These are the activations of a small neural network, seen along a few directions. Each row is one input.
Each table varies a few parts of the input and shows all the possible inputs, shuffled.
A made-up example of a description, with smaller parts first: one of 5 places around a ring, together with either a single point or (one of 2 separate values, together with one of 4 places along a line) or one of 9 places around a ring.
Shared parts are said once, and a part with two or three values counts as separate values.
In the rows, 128 means zero.

Other details of the inputs vary at random and push rows far along two fixed directions, the same in every table; ignore that.

A family of inputs:
R1: [167 128 106 141  83 131 133 154 113 138 109 145 106 130 125 151 154]
R2: [149 144  93 139 109 152 122 142  98 128 135 114 121 141 127 162 138]
R3: [144 134 110 112 122 143 137 122 118 116 112 138 116 147 110 115 108]
R4: [123 122 133 160 111 101 134 132 134 147 123 121 122 111 144 143 171]
R5: [140 153 118 175  79 127 126 136 108 142 135 114 122 129 119 182 177]
R6: [ 92 106 163 151 138  93 143 111 178 143 118 125 131 103 144 121 151]
R7: [127 136 151 122 133 108 141 129 129 125 129 141 124 115 128 103 121]
R8: [126 108 133 165 131 134 127 130 124 140 127 100 141 124 127 158 157]
R9: [158 117 107  86 129 153 117 137 116 120 109 150 116 149 130 104  98]
R10: [156 125 124 109 112 119 124 150 118 130 126 151 116 131 135 118 128]
R11: [119 116 160  97 145 123 107 135 145 139 146 144 140 112 144  96 101]
R12: [156 153 124 110 105 136 132 141 105 122 132 148 117 144 121 142 135]
R13: [122 120  97 154 121 123 107 139 125 139 132 112 132 118 135 153 153]
R14: [158 145 138  79 128 136 125 141 112 119 135 159 120 136 131 109 105]
R15: [139 125 125 130 112 120 120 144 119 142 135 136 120 117 132 140 144]
R16: [160 134  84 118 112 141 107 144 104 123 115 141 114 147 125 138 127]
R17: [ 88 105 140 143 146 122 136 106 149 136 129 105 140 112 131 119 118]
R18: [157 142 138  84 121 125 135 139 119 113 125 162 119 150 131 105 113]
R19: [ 82  96 141 148 150 112 130 103 167 144 112 111 137 117 150 120 148]
R20: [136 141 117  87 142 138 114 132 124 110 134 142 137 148 130 114 104]
R21: [149 156 101 131 117 156 133 139  91 114 139 122 120 141 110 143 113]
R22: [145 143 108  92 136 137 123 126 117 106 121 150 121 150 112 105  93]
R23: [135 137 105 122 124 132 119 125 121 120 116 135 124 148 129 135 135]
R24: [113 117 117 224 104 122 140 121 126 143 129  73 133 120 112 202 203]
R25: [133 116 150 112 129 117 135 131 147 137 112 148 125 120 143 109 126]
R26: [133  99 133 139 139 138 118 140 126 138 129 113 140 128 126 138 133]
R27: [152 157  95 116 117 144 121 136 109 105 134 131 121 151 113 144 126]
R28: [155 153 141  80 127 134 133 134 119 107 139 157 118 143 118 112 103]
R29: [114 132 125 126 147 122 124 117 131 121 120 130 129 122 127 109 114]
R30: [130 124 147 119 125 113 146 126 145 128 117 149 124 120 123 107 117]
R31: [164 138 118 128 118 155 139 140  95 111 131 126 128 153  91 143 116]
R32: [152 157 112 143  93 126 140 140  99 127 135 136 112 129 102 154 146]
R33: [119 104 164  97 170 139 126 122 143 118 134 130 154 142 131 103 100]
R34: [104 117 161 129 143  93 139 116 163 132 131 131 130 115 143 108 137]
R35: [104 128 114 167 127 125 132 122 128 139 143  99 134 118 121 152 140]
R36: [156 148 144  86 124 144 117 140 114 120 141 153 128 137 128 110  99]
R37: [106 119 149 102 159 140 134 112 136 119 129 125 138 120 132  91  82]
R38: [158 166 128 129 102 143 133 139  95 117 141 139 120 129 105 135 118]
R39: [ 79 109 138 150 156 100 120 101 170 136 124 110 137 113 144 123 145]
R40: [138 138  88 180  88 138 140 123 115 129 106 104 105 141 114 177 178]
R41: [ 78 116 138 154 161 104 122 111 154 137 139 106 149  95 140 117 133]
R42: [110 122 143 153 124  92 142 123 143 139 130 125 128 108 129 124 148]
R43: [131 133 117 126 119 148 134 120 121 117 125 115 123 143 122 140 122]
R44: [113 130 130 117 147 136 126 120 138 121 145 117 134 134 131 125 111]
R45: [127 149 125 184  89 120 132 128 122 140 141 106 122 119 116 177 177]
R46: [ 86  84 138 145 147 120 117 117 157 153 126 101 142 103 153 123 131]
R47: [119 117 149 150 150 135 139 124 124 125 133 110 143 121 114 129 123]
R48: [103 108 157 138 133 101 139 119 167 145 114 134 133 113 147 119 147]
R49: [114 118 118 132 141 118 113 120 138 134 117 124 131 124 144 126 139]
R50: [106 119 142  93 164 137 119 120 144 123 145 129 147 136 145 104  95]
R51: [100  99 132 119 158 128 110 130 147 143 143 117 143 116 151 115 111]
R52: [115 121 162 120 143 110 145 122 149 129 117 146 128 108 132  94 112]
R53: [113 114 119 158 118 134 127 120 128 143 121  99 130 118 142 152 150]
R54: [130 139 117  97 145 131 122 128 127 112 138 140 136 136 116 106  94]
R55: [131 127 124 106 126 149 128 123 120 120 123 125 130 146 131 127 110]
R56: [154 147 100 133 108 151 140 129  98 114 107 132 108 144 108 133 125]
R57: [116 124 116 129 141 124 111 127 134 130 134 119 139 120 142 132 135]
R58: [159 161 123 124  97 140 131 139 101 119 144 142 121 136 101 138 117]
R59: [123 111 124 121 138 133 125 118 138 132 108 127 126 130 142 116 127]
R60: [115 134 167  98 156 114 134 124 137 123 142 147 133 107 130  88  97]
Each input here is: one of 6 places along a line, together with either a single point or one of 4 places along a line or one of 5 places around a ring.
Question: The inputs of R4 and R7 match in every part but the place on the line of 6. If R49 is changed in the same way as R4 into R7, which row does it become?
Answer: R29
Question: The inputs of R30 and R52 match in every part but the place on the line of 6. If R32 is changed in the same way as R30 into R52, which row does it become?
Answer: R60
Question: List by row number the other rows that have the place on the line of 6 in common with R50.
Answer: R5, R12, R18, R19, R20, R23, R33, R48, R55
Question: Which other rows does R11 become when the place on the line of 6 takes its other values? List them by row number.
Answer: R5, R36, R38, R45, R58
Question: Start at R11 and move only the place on the line of 4, one step at a time. The first step leads to R15. Which rows follow, in order?
Answer: R10, R1
Question: Which other rows does R59 become when the place on the ring of 5 takes its other values? List them by row number.
Answer: R2, R49, R53, R57
Question: Which other rows does R45 become when the place on the line of 4 takes its other values? List them by row number.
Answer: R6, R28, R34

A family of inputs:
R61: [155 155  82 175  59 116 127 150  95 150 134 126 104 117 115 186 187]
R62: [185 143 116  72 111 183 111 157  78 107 138 153 119 156 109 120  73]
R63: [167 146 147  55 131 154 143 129 119  87 131 161 119 167 112  83  69]
R64: [ 62  92 127 127 191 115 101  95 175 147 137  92 160 113 168 108 116]
R65: [ 73 132 105 179 132 129 133  97 140 133 127  75 134 123 118 160 153]
R66: [148 131  91 186  81 135 123 141 101 145 118 104 111 138 130 200 205]
R67: [148 163 101 186  67 122 151 128 113 131 116 120  97 127 108 180 178]
R68: [157 142 172  40 169 144 127 135 120  95 150 170 134 150 113  71  56]
R69: [160 145 116 128  96 132 117 150 109 129 139 140 130 137 121 148 139]
R70: [146 117 102 168 106 122 137 130 124 131 111 113 114 139 118 155 167]
R71: [181 148 117  60 118 156 115 151 100 108 119 171 122 168 130 109 102]
R72: [122 101 106 189 112 134 135 122 118 147 101  96 120 117 121 163 163]
R73: [181 173 140  65 129 142 132 144 105  96 140 175 117 141 108  94  77]
R74: [ 85  81 151 145 152 126 113 116 153 154 120  99 147 100 163 126 138]
R75: [ 83 124 167 153 144  77 136 114 154 145 141 122 137  80 142 112 143]
R76: [ 81  91 159 139 169  85 129 107 194 145 113 133 136  96 154  86 131]
R77: [168 165  66  96 113 174 102 145  74 101 147 135 122 171 104 151  92]
R78: [100  97 116 195 116 118 127 128 139 159 123  89 137 107 153 184 196]
R79: [178 161 118 115 105 171 135 155  67 102 133 132 116 149  96 138 103]
R80: [ 73  94 161 122 159  84 118 113 179 153 126 130 138  89 182  89 138]
R81: [ 65  93 181 136 173 105 149  99 186 143 133 108 151 106 146  99 116]
R82: [149 130 123 125 108 134 116 146 114 128 146 128 124 137 119 147 138]
R83: [ 68  94 110 145 178 118 117  96 162 133 117  96 150 115 135 116 127]
R84: [131 156  99 191  60 111 157 127 105 134 113 121  99 120 115 178 187]
R85: [ 71  93 176 144 166 123 142  92 170 146 127 105 148  98 144  98 114]
R86: [149 159 108 184  70 128 151 126 106 133 115 118 111 141 105 181 178]
R87: [146 118  93 164 103 135 141 140 113 129 106 113 116 142 110 165 159]
R88: [ 71  79 172 131 176 102 119 121 181 153 153 112 164  94 158 102 118]
R89: [ 92 110 156 138 140  95 113 122 167 152 144 127 138  85 150 124 139]
R90: [179 164 100 159  89 150 147 154  76 118 139 118 119 144  96 177 148]
R91: [ 82  97 148 137 152  79 133 111 171 146 106 133 126  99 152  94 137]
R92: [123 146 143  43 197 157 111 120 118  83 156 151 148 153 118  63  33]
R93: [186 164  99  92  99 153 118 152  97 119 112 162  99 155 129 138 125]
R94: [140 141 186  36 176 130 125 129 134  98 143 178 151 138 124  51  51]
R95: [175 137 126  62 134 141 127 139 119 100 106 174 120 168 116  86  81]
Question: The inputs of R83 and R77 match in every part but one. If R70 is changed in the same way as R83 into R77, which row does it become?
Answer: R82
Question: What is each input in this table made of?
Answer: one of 5 places around a ring, together with either a single point or one of 6 places along a line
Question: Which other rows does R89 become when the place on the line of 6 takes its other values? List them by row number.
Answer: R61, R62, R69, R82, R88
Question: Start at R72 and move only the place on the ring of 5, one step at a time. The first step leads to R85. Which rows follow, in order?
Answer: R79, R62, R74

A family of inputs:
R96: [158 152 181  55 135 123 135 127 136  96 158 162 140 158 128  97  80]
R97: [174 180  90 101  78 120 101 159  78 123 126 177 107 142 130 145 146]
R98: [ 67 107 114 193 166 106 123 100 141 147 154  78 152  78 123 136 141]
R99: [162 127 190  66 150 148 156 130 136  95 125 165 137 167  96  92  98]
R100: [122 118 100 201 113 171 129 131  85 141 137  69 147 107 111 187 149]
R101: [ 88  94 225 156 169  83 140 111 189 153 152 111 169 101 143 137 162]
R102: [143 176 110 109 121 135 146 116  95  90 108 159 106 149  87 102  82]
R103: [168 150 123  72 106 146 149 121 124 114  92 170  84 149 143  97 114]
R104: [ 59 117 188 146 163 103 158  78 179 145 123 122 135  94 131  73  95]
R105: [155 134 130  57 117 131 149 136 140 128 108 187 106 142 138  76  78]
R106: [143 112  83  92 146 139 118 114 125 111  96 142 102 156 143 114 122]
R107: [134 140 164  66 129 114 110 133 139 148 142 175 128 116 162  82 104]
R108: [ 79  99 143 178 151 149 113 134 129 153 168  71 154 103 149 166 143]
R109: [117 167 106 149  98 117 143 110 125 104 118 132 117 149 100 160 169]
R110: [148  96  62 182  80 163 132 152 103 150  93 100 120 147 136 197 170]
R111: [122 128 119  57 178 148 121 102 144  86 138 145 138 178 113  84  79]
R112: [105 121 100 162 124 147 126 108 133 123 122  77 137 157 112 172 165]
R113: [100 162 130 235  69  95 144 109 144 164 145  85 123 107 133 226 231]
R114: [154 176 140  86 119 153 152 126  97 112 148 158 120 112  98  95  70]
R115: [ 66 107 205 142 155  79 137 122 166 148 178 108 148  77 150 102 124]
R116: [180 146 145 152 104 146 161 155  76 123 136 130 126 112  77 153 131]
R117: [ 92 123 107 209  87  76 110 128 152 160 115 119 113  77 136 171 201]
R118: [137 177 148  54 145 119 118 121 136  88 149 175 136 156 127 105  85]
R119: [135 150 137  71 183 145 137 113 128  83 116 154 134 150 111  45  35]
R120: [ 96 121 162 186 119  95 155 117 130 143 147  95 141  70 115 133 144]
R121: [158 159 101  77 145 149 107 125 113  93 159 141 134 179 118 135  97]
R122: [189 135  75 127  78 185  93 171  56 137 125 128 124 164 136 184 152]
R123: [169  99 190  66 151 129 120 158 147 129 125 182 127 123 125  68  81]
R124: [ 53 118 172 142 195  87 115 120 175 139 173 104 161  79 161  96 118]
R125: [116  75 186 139 154 100 151 120 169 146  89 131 125 108 154 106 162]
R126: [176 186  74 146 101 157 135 149  61  99 136 123 121 128  84 144 120]
R127: [123 127 140 143  98 110 123 130 155 157 127 146 111  93 141 125 143]
R128: [133 138  68 202  96 161 136 119  84 128 106  71 116 148  88 185 150]
R129: [174 165  77 101  87 134 135 131  95  99  79 165  78 156 125 136 146]
R130: [173 179  52 147  91 161 116 161  53 110 169 114 102 157  94 189 143]
R131: [141 157 131  63 162 147 130 118 141  77 124 151 136 173 115  83  86]
R132: [160 135 202  65 161 138 141 160 117 115 166 166 137 127 111  93  72]
R133: [ 84 156 147 134 141  94 122 131 134 126 163 133 131  95 133 127 126]
R134: [ 97 115 150 106 171  91  90 132 159 148 138 143 156 102 178  86 131]
R135: [188 199  75 148  82 146 122 148  85  97 141 124 119 172 106 196 166]
R136: [198 157 119 182  71 156 174 149  60 115 102 129 101 156  60 175 149]
R137: [121  99 153 131 119 100 149 114 152 132  94 131 107 119 159 107 153]
R138: [ 73  50 139 157 165 133 120  99 176 153  88  83 141 111 185 133 156]
R139: [108 114  87 172 120 101  88 133 120 166 140 108 133 112 154 166 192]
R140: [151 107 142  82 117 109 150 142 140 125 110 167 117 136 139  82  96]
R141: [ 68  62 144 134 168 107  88 116 189 165 128  98 151  86 159 105 122]
R142: [124  81 137 216  96  89 162 146 148 176  98 113 124 100 130 175 211]
R143: [ 74  79 157 142 185 160 131  96 152 129 117  92 160 126 136  97  80]
R144: [121 157 143 126 103 133 157 103 145 119 128 133 118 144 112 133 146]
R145: [ 86  92 132 166 141 160 130 102 151 130 125  77 157 146 133 162 157]
R146: [104 128  81 223 105 139 128 124  94 152 137  51 140  91 101 200 174]
R147: [144 141  90 101 103 109 138 141 123 121  98 174 106 136 127 118 122]
R148: [ 78  92 130 159 165  88 127  98 184 140  88 107 128  99 177 111 170]
R149: [176 202 105 139  58 152 146 158  71 124 164 136  93 133  99 176 142]
R150: [122  89 208 110 159  92 116 144 154 164 137 150 152  99 158  96 142]
R151: [184 118  75 138  79 191  99 164  86 132 115 126 114 152 122 174 131]
R152: [111  93 117 100 164 117  88 124 163 137 134 143 132 115 143  90  99]
R153: [ 65 106 139 159 163 121 108 126 143 152 169  71 152  98 143 146 133]
R154: [144 179 119  85 131 134 135 130  90  91 139 164 126 116  93  95  69]
R155: [156 147 160  85 131 141 160 120 107  93 119 157 114 153  95  69  54]
R156: [183 133 135  95  87 130 122 157 115 121 127 168 103 133 121 105 105]
R157: [133 117 161  54 177 178 106 122 138 103 154 132 165 169 148 111  63]
R158: [139 139 104  82 169 158 129 108 108  92 124 143 123 165  96  77  47]
R159: [ 85  72  92 178 127 106 124 123 159 170 102  83 136 107 151 157 168]
R160: [104  79 127  83 175 135 112 105 162 129  90 116 127 136 166  92 106]
R161: [ 92 114 173 153 122  97 157  99 166 125 132 109 139 126 123 126 160]
R162: [199 163 101 142  41 127 122 170  65 140 133 147 102 144 125 170 179]
R163: [113 103 119  97 161 105 128 132 167 130 105 151 136 122 155  77 106]
R164: [ 73  68 106 141 168  89 122 111 182 157 115 118 139 108 158 110 136]
R165: [199 165  58 143  69 148 106 169  88 116 114 147  97 143 109 160 151]
R166: [107 106 100 167 115 117  87 139 118 173 131  90 140 112 157 172 185]
R167: [138 141 121  91 143 155 106 124 123 112 149 112 147 166 127 147 104]
Question: What is each input in this table made of?
Answer: one of 8 places along a line, together with either one of 4 places along a line or one of 5 places around a ring
Question: The inputs of R118 and R113 match in every part but the place on the line of 8. If R109 is changed in the same way as R118 into R113, which row does it become?
Answer: R144
Question: The inputs of R164 and R105 match in every part but the place on the line of 8. If R130 is changed in the same way as R164 into R105, which row does it become?
Answer: R149
Question: Which other rows does R110 become when the place on the line of 4 takes its other values? List them by row number.
Answer: R122, R138, R151
Question: Which other rows does R147 become when the place on the line of 4 takes its other values? List them by row number.
Answer: R97, R117, R129
Question: List by row number the other rows that have the place on the line of 8 in common with R142.
Answer: R99, R101, R116, R123, R125, R132, R136, R150
